A small network was shown many inputs. Here are its activations along a few directions, one row for each input.
Each table varies a few parts of the input and shows all the possible inputs, shuffled.
Descriptions start from the smaller parts, as in this example, which fits no table here: one of 3 separate values, together with either a single point or one of 9 places around a ring or (one of 6 places along a line, together with one of 8 places around a ring).
Shared parts are said once, and a part with two or three values counts as separate values.

Other details of the inputs vary at random and push rows far along two fixed directions, the same in every table; ignore that.

Table:
x1: [-10 -15  -3 -31  -3  -4   0   6  -6 -15 -30   1  17]
x2: [  1   1 -16  30  -8  12   9  -3  -5  18  20  -2 -16]
x3: [  2  -4   6 -17 -16 -18  -4   4   3  -3   3  -5  -9]
x4: [ 11  13  -8  21  -5 -18  16   1  -8  19  17   9 -12]
x5: [  3   4  25  -8   0  15 -13 -13 -15 -18   4  -3   7]
x6: [ -3 -13   3  -2   1  13  -8  -3  16   8   1 -11  -3]
x7: [  1  20  10  14   2  -5  -2   0   1  -8   4  12 -11]
x8: [  0 -11 -12 -18  15  22 -17  -9 -16 -15 -41   4  31]
x9: [-14   7 -22  -6  17  -9  -6   6   8 -27 -36  11  10]
x10: [  6   7  26  -2   0  -8   2  -5 -17  -8  18   8  -4]
x11: [ -5   9 -29   2  14   6  -9   5  -2  -9 -47  18  16]
x12: [-10 -15 -24   0  -1 -25  16   6  10  16 -20   6   5]
x13: [ -8   2 -15  21  -6   1  17  -2   8  -2  27 -12 -20]
x14: [ -9 -18 -31   3  -2   1  28   5   8  -1 -12 -10  11]
x15: [ -3 -11 -31  11  13 -13  24   3 -15   8 -21  16  16]
x16: [  9  17  13   4   0  13 -21   8  10  12   9   0  -4]
x17: [ -2  -3 -32   6   9 -19  12   6   5  18 -17  10  12]
x18: [  6  14  26 -30  -5  -8 -27  -6  -4 -26   6   1  -2]
x19: [  7 -14  -7  22  -2   8  17   0   5  25  27  -6   0]
x20: [ -1  10  19  -9   0  21 -26 -16  -7 -20   1  -1  -6]
x21: [-10 -22 -13  -8   8  10   6   2   7   2 -28  -4  24]
x22: [ 1  6 14  7  1 -3 -9  7 14 12  1 -4 -9]
x23: [ 10  -4   9  -1   0  26 -20  -7  12  12  19  -8  -5]
x24: [ -3  -2  -6  18  -7  -3  28   0   0  -1  27 -13  -7]
x25: [  4  12  20  -3  -7  -2 -15   7   9  -5   7  -9 -16]
x26: [  9  18  21  -4  -3 -14  -6  -8  -7 -10  14  12  -9]
x27: [  2  -4  37 -25  -3   5  -9   2  -6   7  -4  -3   3]
x28: [ -6  -2  -2  12  -9 -20  26   7  -9  -1  29   0  -8]
x29: [  5   0  19 -25  -4  25 -26  -8   8 -17   2 -20  -9]
x30: [  5  -4   2  16   1 -10  23   6  -6  29  20   3  -3]
Description of these inputs: one of 5 places around a ring, together with one of 6 places around a ring.
Changing only the place on the ring of 5 turns x15 into x11. The same change can be made to x1. Which row results?
> x25
Change only the place on the ring of 5 in x22. List by row number the other rows that result.
> x6, x12, x21, x27
Change only the place on the ring of 5 in x30. List by row number the other rows that result.
> x16, x17, x19, x23

Table:
x31: [ 5 18  3 26 -8 10 -5  2 10  9 26 -8 -6]
x32: [ -4 -12  -2   2 -17  -1  17   8   5  -6   6 -13   6]
x33: [-29 -15 -46  20  11 -33  45  24  -6  -9   2   7  10]
x34: [ 21  17  31  20   4  13  -3  -1   6  14  32  -5 -16]
x35: [-12  -4 -21   1  -2 -10  12  -4  18   1  -1   3 -10]
x36: [  5 -10   3 -18  21  18  -6 -12  -5 -21 -27   6  26]
x37: [  1  -7   4 -10 -10  10  -5   4 -10  20  11  -9  -8]
x38: [  2   2  -5  21   0  -1  13  12   6   5  -7 -12  -1]
x39: [  4  -2   8 -12  18  26 -17  -9  -9 -11 -34  12  15]
x40: [ 13   1  45  -2  -4   2   0   0   6  15  18  -8 -10]
x41: [ 12   7  37   6 -10 -10   0 -14 -13 -10  39 -17 -25]
x42: [ 18  11  26  -8   5  21 -41 -10   1   5  26  -8  -9]
x43: [-15 -11  -5 -19  15 -14 -16 -12   3 -24 -46   6  10]
x44: [-18   7  10  -8   9  -3 -11  18 -22 -14 -10   9  -2]
x45: [  6  27   7  -5  -7  10  -9   5  12  -6  19 -12 -19]
x46: [  8  11  32   7  -9   2 -13 -10 -19  -4  12  -6 -30]
x47: [-18 -18 -22  30  -2 -19  37  11  14  14  -9  -3   0]
x48: [  9 -11  12 -28   4  21 -39 -15  -7 -25  -6   1  21]
x49: [ -2  17   0  10  14  15 -13  -5   3  -6 -12  -4  12]
x50: [-15 -29 -25 -11  -3 -10   1  11  14   2 -31   2  17]
x51: [  4  -3 -18  26 -15 -22  43  -5   5  10  45 -10 -27]
x52: [  0  -9  18 -20  -8   1 -12   2   7  16  13 -11  -3]
x53: [ 26  30  22   6  -6 -10 -13   5  -4   4  22  11 -10]
x54: [ 15  11  17  -5  -7 -11   3  -5 -15 -10  21  10   3]
x55: [  5  10 -10  29 -15 -16  26   7 -17  16  16  21 -16]
x56: [  0  -8  19 -25   9   4  -4  -2   5  13 -10  -4   8]
x57: [ -3 -12 -18  -1   8  16 -15  -8  -9   6  -6   7   5]
x58: [-13 -27 -42  16 -12  -7  22  18   0  16 -16   4   5]
x59: [  5  -8   3  -9  12  13   4 -10  -4  -3   4   0  11]
x60: [-14   6 -17  17   9  14   3  -5  -9  -1 -21   4  12]
x61: [ 15  20  27 -23 -12  -8 -21  -8 -31   6 -10  13   2]
x62: [ -4  19   5  31   2 -24  15  30   1  11  41  -4 -24]
x63: [  3  -9   4  20 -10  -1  -7  -5  10  16  32   2 -11]
x64: [  8   6  17 -28  -4  13 -14 -13  -1 -24   9 -11  -4]
x65: [  2   7  -5 -14  17  -3 -26  -7  -2 -25 -41  -3   6]
x66: [  3 -11   4 -20   7   6  13  -2  -7   6  -1 -10  14]
x67: [ -3  -8 -35  13  13  -8  30  15  10  28 -12  -5   7]
x68: [  8   1  27  -4   0  14  -2   2 -11   8  -5  -2  -2]
x69: [ 10   8  28  -5   3  24 -13  -9 -10  11  16   0 -10]
x70: [  7  -5 -13 -13  13  19 -42  -5   6 -14 -24   7  20]
x71: [  8 -10   0   9  -3   4   3 -10  -6  11  42  -6  -7]
x72: [  5  -1   8  -4  -3  -7   5 -12  -6 -16  10  -9 -10]
x73: [  3   5  31   6 -10  14  -5   3 -10   0   1 -11  -9]
x74: [  1  14  12  12  -6   0   3   9 -13  -5  12  20 -11]
x75: [  4   6  10   3  -2 -10  15   5  -6 -17  25  11   1]
x76: [ -8  -9  19 -31  -6  10 -23   3  14 -19 -33  -5  18]
x77: [-18 -11 -61  23  -4  -8  36   5   5   8 -15   7  -9]
x78: [-16   1   1 -10  19  11 -19 -11   6 -16 -38   3  27]
x79: [ 12   0  17  20 -17  16 -16  -6  -8  15  40  -1 -21]
x80: [ -9  -6  -2  -6   4 -15  -4 -11   8  -8 -17   2  -8]
x81: [ -7  -4  -7 -13   1 -11  -3 -10  15  -7 -13   4  -7]
x82: [ -7  -8  -6  11 -19   5  13  12   1   6  -6  -5  -2]
x83: [ -2  13  36  -3  -9  16 -26 -10   9  -4  17  -6  -1]
x84: [ 16  13  17  17   5  10   0  -1   6  23  34  -6 -16]
x85: [ -3  18  13   6 -20  13   2   1  -6   4  30  -8 -31]
x86: [  0   5   4 -32   3 -27 -17 -10  -8  -1 -37  19  25]
x87: [  9   4  34  -7   5  12 -11 -10   7  13  21   0  -8]
x88: [ -5   0 -15   3   1 -26  10   1   4   2 -12  27   8]
x89: [ -1   6   7  19 -14   8   9  -7  -1   0  34 -10   0]
x90: [ 12  -4  32  -9   0   9   8  -2  -8   0  13 -10   3]
x91: [ -5  -3 -50  29   6 -23  26   5  11   4 -14   0  -9]
x92: [ -6 -15 -46  10   3 -11  18  17  11  25  -7  -6   5]
x93: [-21  -5 -43  29  -3   7  18   1  -1   5 -17   7  11]
x94: [ 15  12  20 -41  -1 -14 -21 -14 -26 -17 -15   5  26]
x95: [  6  13 -24  31 -11 -11  25   8  18  19  35 -11 -30]
x96: [ 16  17   5  -7  -4   1 -12  -5  11  -3   8  -8 -18]
x97: [ -5 -28 -24  -9  -9  -5  10  10   1  -6 -12  -6  17]
x98: [  0  10  28  -5  -1 -10  -9   3   7  -8  14  19  -6]
x99: [-23 -11 -61  15  -1 -15  46   5   9  -9  -4   0   6]
x100: [  4  -5  -9  -1  16   3   7   9   7   3 -30  -1  13]
x101: [-14   5  -8  11 -12 -10  18   2  16   7  23  -2 -20]
x102: [ 9  4 37  2  6 11 -9 -9  8  8 14  3 -7]
x103: [  2   0  -3  -4  -8   7  -5  14  14  -5 -18  -9   9]
x104: [ -2  -5   4 -16   5  14   3   1 -11  16 -14  -4   6]
x105: [ -2 -12  -5   2   6   2 -12  -9   8  12  12   6  -1]
x106: [-10 -16 -16   5   2  -4  22   4  -2 -13 -19  -9  16]
x107: [  2 -16 -10  14 -15 -12  31   7  -2  26  46 -16 -13]
x108: [ -5  -4 -10 -18   8   7 -17 -10 -11 -23 -45   8   1]
x109: [  6   9 -39  -4   7 -31   6   5  -6   8 -36  19  23]
x110: [  1  11 -20  13  12 -14   7  18   8 -10  -7  20   6]
x111: [ -4  -1 -15 -27   5  12 -17 -11  -5 -22 -42   9   3]
x112: [-26  -4   6 -23  21 -16 -17  14   1 -21 -26  12  14]
x113: [  7 -10  -7 -10  -7   4 -16  14   9   2 -14  -7   7]
x114: [ -5   6  15 -21  15  23 -23 -15  -9 -29 -22  -6  28]
Changing only one part turns x56 into x67. The same change can be made to x88. Which row results?
> x53
What do these inputs look like to the network?
> one of 4 separate values, together with either one of 4 places along a line or one of 5 places along a line or (one of 2 separate values, together with one of 6 places around a ring)
Start at x112 and move only the place on the line of 4, one step at a time. The first step leads to x98. Which rows follow, in order?
> x88, x86
Change only the choice among 4 separate values in x106. List by row number the other rows that result.
> x38, x47, x73
Change only the choice among 4 separate values in x49. List by row number the other rows that result.
> x60, x78, x114
Change only the choice among 2 separate values in x103. List by row number the other rows that result.
> x31

Table:
x115: [  4   2  11  -2 -13 -22  18   9  -5   4  17   1  -8]
x116: [ -7 -15  -6 -21   7   8 -17 -13  -1 -15 -18   3  18]
x117: [ 17  14  22  24 -12  11   9   2  -9  18  35  -9 -13]
x118: [ -8   6 -23   4   2 -22  13   4  -3 -17 -12   8  -1]
x119: [  1  -3 -28   8   7   4  10   0 -10   7 -12   6   8]
x120: [  7  18  24  18 -12 -15  13   2 -19   8  33   2 -15]
x121: [ -3  -7   2  23 -17 -11  30  18   6  27  31 -14 -19]
x122: [  1  -7  11   1 -12  -8  10   3   2  16   8  -9 -11]
x123: [ 18  18  41 -19   7  18 -36  -4   4  -6   4  -4   5]
x124: [-10 -20 -34   0  -6 -15  14   4   3  12 -16   3   8]
x125: [-13  -3 -18  17  11  -6  12  11  14  11 -10   7   5]
x126: [ -7 -11 -37  11   9 -13   6   2  10   9 -17  18   9]
x127: [  5   1   2  12 -10   3  -1  -5 -11  13  13   5 -10]
x128: [-11  -6 -19  20   5   3  19   9  -5   7 -14   6   4]
x129: [  5   8  38 -28   1   2 -15 -11 -10 -23  10   2   4]
x130: [  3  -8  -2 -26   3   8 -10   4   3  -8 -29  -7  23]
x131: [  2  -8  -8 -33   5   7 -14  -1  -2  -6 -28  -3  18]
x132: [ -2 -10  -7 -24  13  14 -13 -12  -2 -16 -15  -2  20]
x133: [  6  12   2  11  -6   7  -1   3   7  -5  14 -11  -9]
x134: [-10 -20 -35   9  10   0  22   1   8  -4 -13   0  21]
x135: [-3 -7 22 -5  2 14 -6 -3  1 -9 11 -9  0]
x136: [-10   4  -1 -13   5  13 -17   4   6 -23 -26  -3   4]
x137: [ 10  12  47 -18  -1  22 -30 -12 -14  -6  -5   0  -4]
x138: [-16 -23 -27  11   9  -7  23  -4   6  -1 -13   2   6]
x139: [ 15  12  16  -6   6   7 -18  -3   4   8  15   1  -5]
x140: [ -3   8   0  42 -19 -13  27   2   8  20  41  -8 -38]
x141: [ 11  18  25  16  -6 -23   5   4  -5   9  39   4 -19]
x142: [ -4  -1   1 -15  17   2 -19  -6   9  -6 -35  11  12]
x143: [ 15  20  29 -26  -3  22 -38 -10  -3 -19   8 -10  -9]
x144: [-13  -8 -45  11  -2  -8   7   0   6  -6 -16   9  -1]
What do these inputs look like to the network?
> one of 5 separate values, together with either a single point or one of 5 places around a ring
Changing only the choice among 5 separate values turns x122 into x140. The same change can be made to x130. Which row results?
> x133
Change only the choice among 5 separate values in x121. List by row number the other rows that result.
> x125, x128, x135, x136
Which other rows agree with x141 in the choice among 5 separate values? List them by row number.
> x123, x125, x126, x139, x142
